Each row below holds a small network's activations on one input, seen along a few directions.
In each table, some parts of the input vary, and every possible input appears once, in random order.
Descriptions start from the smaller parts, as in this example, which fits no table here: one of 2 separate values, together with either a single point or one of 11 places along a line or (one of 6 places along a line, together with one of 8 places around a ring).
Shared parts are said once, and a part with two or three values counts as separate values.
(in the rows, 128 means zero)

Other details of the inputs vary at random and push rows far along two fixed directions, the same in every table; ignore that.

Rows:
x1: [195 121 129 167 137 147  71 164 168  96 125 195  94 119  91 149]
x2: [178  96 118 191 159 162  73 150 150 105 107 165 107 119  68 125]
x3: [167 152 118 178 131 158  70 141 135  97 133 213  84  90 114 147]
x4: [ 29 172 186 175  90 117 182  96 157 125  72  91 109 116 116 148]
x5: [ 71 120 196 204 101  77 189 106 135 149  74 100 119 127  87 129]
x6: [100 124 196 159 139 105 174  73 118 122  49  92 126 156  84 197]
x7: [143 144 115 144 113 171 126 166 188 141 160 185  71 132  99 108]
x8: [ 91 148 115  64 124  62 154 108  84 111 121  84 162 130 209 123]
x9: [103 107  96  81 113 127 188 122  58 152 150  47 212 166 135 145]
x10: [ 85 107 191 187 137  83 155  73 111 164  73  85 138 155  70 168]
x11: [ 23 152 180 140  97 114 167  59 148 142  72  77  87 129 108 153]
x12: [176 150 120 142 152 154  59 114 121 115 144 189  57 108 104 146]
x13: [132 120 137  68 103  55 155 130 101 154 128  98 201 170 167 140]
x14: [154 117 127 118 153 179  92 129 156 154 164 184  86 150  77 147]
x15: [155  94 122 100 144  83 146 124  71 125  90  53 195 156 142 124]
x16: [117 139 136 108  73  60 184 157 135 139 131 105 176 163 191 113]
x17: [160 149 119 171 146 207  91 126 148  90 145 203  95  96  98 138]
x18: [149 119  72  94 151 139 126 161 111 120 156 105 182  80 193  85]
x19: [ 51 169 181 196 118  74 162  84 136 102  68 126 115 108 148 175]
x20: [139 126 119 147 181 172  78  95 146 134 142 136  63  86  99 121]
x21: [ 46 174 177 183 119 119 185  68 149  98  74 104 132 104 122 168]
x22: [149 111  71  24 105 133 149 162 127 161 179 124 146 155 178  82]
x23: [161  79  93  55 118 115 134 153 106 166 178 104 146 139 160  67]
x24: [127 122  86  33 108 109 100 156 120 134 181 114 124 142 216  76]
x25: [ 80 146 132  99  85  74 162 156 115 119 126  87 166 135 222 104]
x26: [167 120  76  55 123 143 141 207 118 130 182 149 204 145 165  96]
x27: [204 115 132 130 153 140  62 132 155 116 133 173  70 137  85 154]
x28: [130 126  98 136 126 100 160 129  58 115  89  83 230 114 178 114]
x29: [129 122 103 175 145 201 112 151 143 130 167 168 106 131  42 137]
x30: [124 121 131 165 139 172  89 152 166 138 148 146  65  79 107  97]
x31: [124 109 129 130 146 170  76 118 155 154 152 130  43  95 101  98]
x32: [168 142 122 134 163 207  81 101 134 107 158 177  69 114  90 142]
x33: [178 117 127 158 155 189  94 164 165  95 131 195  99 122  81 142]
x34: [162 112  88  44  94  96 123 155 132 156 181 131 138 169 193  86]
x35: [ 43 164 176 148 130 117 174  36 134 111  78  87 108 119 109 170]
x36: [183 122  94  70 108 106 115 200 128 129 180 155 202 147 174 105]
x37: [ 99 143 170 199 152 105 150  51  80 133  50  76 130 125  93 167]
x38: [171  92  83  92 134 122 115 194 102 136 170 130 207 136 144  77]
Description of these inputs: one of 2 separate values, together with either a single point or (one of 3 separate values, together with one of 6 places around a ring).
Changing only the choice among 2 separate values turns x3 into x12. The same change can be made to x33. Which row results? -> x6
Start at x7 and move only the place on the ring of 6, one step at a time. The first step leads to x4. Which rows follow, in order? -> x21, x17, x33, x26
Which other rows does x26 become when the choice among 3 separate values takes its other values? List them by row number. -> x36, x38
Which other rows does x37 become when the choice among 2 separate values takes its other values? List them by row number. -> x28

Rows:
x39: [110 116 168 149 122  93 144  98 129 144  90 110 119 151  98 154]
x40: [121 136 108  96 126 142 112 130 128 129 156 128 105 114 159 105]
x41: [151 114 125 152 156 160  98 115 131 137 133 142 104 129  81 139]
x42: [121 122 157 163 132 101 141 101 109 126  85 114 146 145  98 163]
x43: [152 142 110 133 149 160  90 136 139  97 140 156 104  97 139 123]
x44: [132 124 107  98 114 109 170 161  88 115 127  98 218 127 166 116]
x45: [ 80 152 167 154 118  98 141  91 137 125  94 116 101 121 138 152]
x46: [116 132 138 145 119 150 119 129 175 144 149 161  75 136  98 126]
x47: [103 144 126 135 132 130 142 106 111 108 107 105 134 103 147 128]
x48: [ 86 152 153 171 116 124 152 112 139 111  92 124 130 109 127 143]
x49: [179 127 121 142 126 126  93 159 147 122 139 181 111 135 124 128]
x50: [ 88 134 156 136 116 120 147  91 138 146 113 111  97 138 111 141]
x51: [153 103 111  94 135 138 116 138 123 152 156 117 126 141 121 106]
x52: [ 96 137 114  83  97  93 166 148 116 132 141  97 177 128 195  99]
x53: [172 126 112 140 157 157  92 141 125 106 139 163 124 114 115 132]
x54: [103 133 138  91 107  89 161 115 117 139 118  94 150 147 159 132]
x55: [160 110 104 112 127 141 124 168 120 132 152 135 160 142 124 117]
x56: [136 112 141 152 129 144 114 140 164 150 141 153  87 145  81 128]
x57: [173 117  75  88 153 158 111 155  97 117 163 126 164 110 152 101]
What is each input in this table made of? -> either a single point or (one of 3 separate values, together with one of 6 places around a ring)
Which other rows does x44 become when the choice among 3 separate values takes its other values? List them by row number. -> x53, x57
Which other rows does x42 become when the place on the ring of 6 takes its other values? List them by row number. -> x39, x43, x45, x53, x54
Which other rows does x51 become when the place on the ring of 6 takes its other values? List them by row number. -> x40, x41, x47, x50, x57

Rows:
x58: [151 113  95  60 141 140 104 128 111 134 166 113 114 121 159  97]
x59: [106 135 157 153 115  60 175 119 101 114  71  89 191 129 160 148]
x60: [162  92  93  86 144 151 119 146 106 157 166 117 147 145 116 104]
x61: [117 117 172 169 120 104 142  93 136 162  98 121 107 170  68 165]
x62: [ 89 138 183 219 119 110 153 101 152 125  73 136 118 123  80 157]
x63: [183 109  99  92 115 131 120 184 130 127 159 154 154 157 135 114]
x64: [143 149 126 150 123 160  83 156 183 121 164 211  66 118 115 125]
x65: [160 111 106  96 129 108 134 161  90 118 125 103 196 133 156 122]
x66: [148 108 107  97 117 121 152 167  99 127 136 105 201 140 145 108]
x67: [133 149 115 160 133 183  89 150 174 119 166 188  66  97 107 116]
x68: [131 129 100  73 111 134 113 157 152 136 174 141 121 134 172  98]
x69: [148 150 119 155 142 172  73 138 158 107 154 189  65  95 125 124]
x70: [ 79 145 127 119 114 127 152 117 138 133 127  98 118 118 149 115]
x71: [ 93 144 131 117 122 114 133 101 118 119 112 101 115 114 165 119]
x72: [113 113 104  56 125 130 155 130 110 151 157  78 147 135 162  98]
x73: [ 86 130 181 145 114 105 145  83 155 156 106 117  85 151  95 155]
x74: [161 151 104 156 171 201  75 108 131  89 132 171  84  75 112 136]
x75: [105 142 186 203 112  89 149 113 160 125  73 156 106 143  88 169]
x76: [136 105 127 123 143 109 129 107  94 147 117  97 146 142 110 135]
x77: [117 130 125 132 152 110 164 102  63  96  85  74 212 120 139 157]
What is each input in this table made of? -> either one of 2 separate values or (one of 3 separate values, together with one of 6 places around a ring)
Which other rows does x63 become when the place on the ring of 6 takes its other values? List them by row number. -> x61, x64, x68, x73, x75
